A small network was shown many inputs. Here are its activations along a few directions, one row for each input.
In each table, some parts of the input vary, and every possible input appears once, in random order.
Descriptions start from the smaller parts, as in this example, which fits no table here: one of 2 separate values, together with either a single point or one of 9 places along a line or (one of 4 places along a line, together with one of 8 places around a ring).
Shared parts are said once, and a part with two or three values counts as separate values.

Other details of the inputs shift rows strongly along two fixed directions, in all tables alike. That doesn't count.

Table:
x1: [ -2  -1  19   0  12 -17  -4   2   1   3   6  10]
x2: [ 21  17 -22  11  -5   3   5 -10 -11   1  -8 -16]
x3: [-38 -29  23 -23   8 -13 -14   9  12  11  25  19]
x4: [ -1   9 -14   4 -14  35  -3 -11 -12 -20 -34 -13]
x5: [-35 -23  37 -15   8 -10 -10  12   2 -16   2  17]
x6: [-26  -8  22 -13   1   2  -5   3   1 -25 -13  14]
x7: [ 45  19 -35  13  -1 -39  26  15   4  36  49  -8]
x8: [-12  -9  23  -1  12 -16  -5  11   3  -1  13  10]
x9: [-13  -6   7   2   6  -7 -15   7  -5  16  17 -11]
x10: [ 46  20 -34  16  -9  21  17 -15   5  10 -15  -7]
x11: [-29 -11   9 -10  -8  42 -16  -8  -6 -24 -39  -9]
x12: [  3  -1 -12  -7 -13  23   8 -18   6 -14 -27   8]
x13: [ 27  17  -4  13   8 -41  17  10  -2  16  29  -1]
x14: [ -8 -14   2 -10   3 -20   2  13   9  16  30   6]
x15: [ 23  18 -20  19  -9  36  -4 -21  -9  -8 -36 -18]
Each input here is: one of 3 separate values, together with one of 5 places around a ring.
Question: The inputs of x10 and x1 match in every part but the choice among 3 separate values. If x14 is changed in the same way as x10 into x1, which row does it become?
Answer: x5
Question: Which other rows does x11 become when the place on the ring of 5 takes its other values? List them by row number.
Answer: x2, x4, x9, x15

Table:
x16: [ 13  10 -25   2  -9 -14  15   7  -2   7  22  -8]
x17: [-54 -31  28 -34  -7  12 -14  -4   3 -34 -25  16]
x18: [ 12   1  -8  -6   3 -11   5  -6  10  20  12  11]
x19: [  4  -5   1  -3 -10  38   4 -23   7 -17 -45   9]
x20: [ -8  -6  30  -2   3  22   3 -12   9 -27 -37  29]
x21: [ 18  16 -28   1 -18  23  15 -11  -3 -17 -27  -7]
x22: [ 14  16 -23  10  -8  33  -7 -20 -10  -5 -32 -19]
x23: [-35 -16  14 -11  13 -35 -24  10  -6  29  45  -3]
x24: [ 17  12 -15  15  -6  32  -4 -17  -9  -9 -34 -25]
x25: [-52 -28  35 -15  12   4 -34   5  -5  -8  -3  -3]
x26: [  4  -1  -9  -4 -10  30   4 -17   7  -5 -24  15]
x27: [  2   3  -3  12   6  -7 -12   9  -7  22  24 -17]
x28: [-13 -21  23 -13  20 -43  -5  19  13  28  48  15]
x29: [-42 -23  19 -24   2 -19 -10  20   4  -3  26  13]
x30: [ 36  26  -5  22   4 -45  27  17  -5   4  29  -3]
x31: [ 58  39 -14  43  11 -30  15  10 -16  17  19 -21]
x32: [ 26   8 -14  10  -1   2  11   3   8  16   9   3]
x33: [  0   0  -5  -2  -4   6  11   9   1 -17  -7  -5]
Question: What do these inputs look like to the network?
Answer: one of 3 separate values, together with either a single point or one of 5 places around a ring
Question: The inputs of x31 and x30 match in every part but the choice among 3 separate values. If x23 is changed in the same way as x31 into x30, which row does it become?
Answer: x16
Question: List by row number the other rows that have the choice among 3 separate values in common with x28.
Answer: x18, x19, x20, x26, x32
